Each row below holds a small network's activations on one input, seen along a few directions.
In each table, some parts of the input vary, and every possible input appears once, in random order.
Descriptions start from the smaller parts, as in this example, which fits no table here: one of 8 places around a ring, together with either a single point or (one of 2 separate values, together with one of 4 places along a line) or one of 11 places along a line.
Shared parts are said once, and a part with two or three values counts as separate values.

Other details of the inputs vary at random and push rows far along two fixed directions, the same in every table; ignore that.

A family of inputs:
x1: 9,16,16,0,-4,-9,-17,17,-11,-7,-13,-1,-5,-10,26
x2: 0,-7,-45,-10,-25,-10,58,-10,12,-11,60,-24,1,27,-61
x3: 28,-7,3,12,1,-17,-27,5,-7,0,-10,0,-13,-20,7
x4: 15,-15,7,11,8,-10,-12,-4,7,2,-8,-10,-25,-29,11
x5: -65,21,-52,-39,18,18,-14,-49,-37,58,-86,48,1,43,-29
x6: 1,13,32,-16,2,1,-10,-1,3,-13,-2,-6,6,-13,36
x7: -1,19,29,-13,-1,2,-10,8,-2,-17,-10,-7,4,-6,38
x8: -68,-22,-34,14,17,70,32,-15,1,39,-14,53,54,75,-52
x9: -2,17,26,-7,-4,-1,-15,13,-1,-12,-10,-8,0,-9,31
x10: 24,13,1,11,-4,-24,-38,27,-17,-5,-14,3,-7,-12,13
x11: 23,6,3,9,0,-22,-35,15,-15,0,-9,6,-3,-16,9
x12: 7,-7,-11,22,-19,9,38,37,8,-18,61,-5,34,30,-34
x13: -46,-16,-36,15,41,40,-34,-39,-20,67,-84,64,7,23,-21
x14: 8,-25,-13,30,-10,17,56,18,29,-14,64,-13,16,18,-36
x15: 1,4,-41,-14,-28,-14,54,5,7,-13,61,-19,11,31,-62
x16: 5,6,-20,-34,-1,-24,12,-47,6,5,-6,-24,-47,-29,-7
x17: 0,-5,29,-10,13,8,6,-22,19,-9,-6,-11,-13,-24,34
x18: 2,-6,25,-4,8,5,2,-16,19,-7,-3,-14,-17,-28,27
x19: 13,-4,17,1,1,-7,-5,-3,2,-3,-4,-5,-11,-21,21
x20: -4,-3,1,14,-15,16,38,29,16,-22,58,-8,39,31,-26
x21: 15,3,12,5,0,-20,-30,15,-10,-1,-8,-2,-6,-15,13
x22: 2,0,31,-11,5,4,0,-13,11,-12,-1,-10,-2,-16,34
x23: 18,-10,10,8,0,-15,-18,5,-3,-1,-4,-7,-14,-20,11
x24: 15,9,7,6,-4,-19,-31,27,-15,-5,-13,-1,-8,-9,16
Each input here is: one of 4 places along a line, together with either a single point or one of 5 places along a line.
Start at x3 and move only the place on the line of 5, one step at a time. The first step leads to x23. Which rows follow, in order?
Answer: x19, x8, x22

A family of inputs:
x25: 27,-5,-10,4,-33,-15,61,26,25,-43,92,-44,9,11,-35
x26: -32,5,9,-9,22,27,-19,-22,-7,23,-50,26,6,6,21
x27: -18,6,-2,2,17,11,-38,-2,-25,28,-52,35,11,11,10
x28: -22,7,-2,4,14,12,-35,0,-21,24,-52,31,6,11,11
x29: 34,-20,5,33,-22,-3,40,46,28,-39,89,-27,24,10,-24
x30: 25,18,17,-29,-15,-36,-6,-7,0,-23,10,-33,-29,-34,25
x31: -23,-16,-26,33,-3,37,33,30,7,6,28,20,41,55,-45
x32: -24,-14,-47,18,-5,26,42,10,7,13,27,14,25,51,-63
x33: 25,9,19,-24,-7,-28,3,-16,12,-22,9,-35,-34,-39,29
x34: -32,9,7,-11,18,22,-22,-19,-14,22,-51,28,10,9,18
x35: 25,17,36,-16,-11,-26,-15,13,1,-27,9,-26,-13,-33,39
x36: -30,-2,-7,-19,20,18,-3,-44,-5,30,-46,20,-11,0,6
x37: -20,-1,2,3,21,18,-38,-14,-20,31,-54,39,11,7,12
x38: 36,5,13,-8,-9,-37,-17,-4,-1,-15,7,-24,-28,-41,18
x39: 34,0,19,-8,-7,-33,-6,-5,9,-20,10,-35,-38,-45,22
x40: 33,-2,17,-8,-4,-33,-12,-10,6,-16,7,-26,-33,-45,22
x41: -27,-6,5,5,24,26,-29,-15,-11,30,-53,31,5,5,16
x42: -25,-19,-14,23,0,42,47,13,19,2,39,14,41,48,-37
x43: 32,15,8,-10,-12,-40,-16,7,-4,-18,4,-28,-34,-37,18
x44: -17,-7,-47,16,-8,15,29,14,-4,15,27,18,31,52,-63
The inputs of x34 and x25 match in every part but one. If x31 is changed in the same way as x34 into x25, which row does it become?
Answer: x32
What is each input in this table made of?
Answer: one of 2 separate values, together with either one of 4 places along a line or one of 6 places around a ring
Start at x41 and move only the place on the ring of 6, one step at a time. The first step leads to x31. Which rows follow, in order?
Answer: x28, x27, x37, x29

A family of inputs:
x45: 10,-15,-8,-3,-27,-3,70,18,30,-34,93,-35,21,27,-49
x46: 18,12,-26,-1,-27,-2,76,28,29,-38,95,-35,21,29,-43
x47: -56,-26,-44,34,35,68,-10,-17,-22,68,-55,86,50,72,-49
x48: 7,-20,-12,-1,-23,0,63,11,35,-36,94,-35,23,30,-48
x49: 21,-6,16,-10,3,-21,0,-25,25,-12,-23,-43,-72,-64,36
x50: 25,25,31,-37,-11,-35,-5,-21,5,-25,-7,-34,-40,-51,45
x51: 6,0,-46,16,-30,-7,53,26,3,-21,68,-13,22,38,-63
x52: -44,-16,-2,19,32,56,-6,-28,-5,46,-50,56,30,35,0
x53: 6,-2,-1,-16,-19,0,41,-7,7,-20,41,-31,4,10,-16
x54: -16,-6,26,6,19,18,-24,-3,-7,11,-40,26,4,-6,44
x55: 10,-1,-4,-3,20,-25,-31,-27,-4,19,-55,-12,-75,-56,24
x56: 8,10,-48,6,-19,-7,47,26,5,-6,57,-4,20,38,-59
x57: 41,2,21,-23,-14,-59,-28,-11,4,-26,16,-41,-39,-52,26
x58: 21,-2,27,7,14,-11,-57,5,-21,6,-48,11,-17,-31,49
x59: 26,2,10,-20,-13,-43,-11,-6,-2,-9,10,-23,-25,-30,4
x60: -52,-17,-7,13,39,56,-14,-40,-2,52,-48,60,37,23,-7
x61: -37,-5,-15,25,20,35,-30,18,-24,37,-55,53,41,47,-11
x62: -35,-11,-11,5,48,35,-63,-43,-28,62,-92,70,13,-4,5
x63: -47,0,9,15,22,43,-10,12,-11,24,-43,41,39,37,11
x64: 16,28,64,-1,-2,-11,-42,40,-4,-33,-8,-22,-11,-36,71
x65: 10,-16,-30,8,-32,-7,43,18,1,-8,69,-22,17,28,-53
x66: 35,21,16,-27,-16,-51,-25,-8,-9,-13,-9,-24,-46,-54,32
x67: 41,29,54,2,-9,-37,-72,44,-11,-31,-26,-23,-23,-52,70
x68: -15,14,-22,-13,-9,8,34,-10,4,-13,17,-4,6,20,-19
What is each input in this table made of?
Answer: one of 2 separate values, together with either a single point or one of 5 places along a line or one of 6 places along a line
The inputs of x49 and x55 match in every part but the choice among 2 separate values. If x53 is changed in the same way as x49 into x55, which row does it become?
Answer: x65
Which other rows does x51 become when the place on the line of 6 takes its other values? List them by row number.
Answer: x56, x57, x59, x65, x66
Start at x48 and move only the place on the line of 6, one step at a time. The first step leads to x45. Which rows follow, in order?
Answer: x53, x50, x68, x46
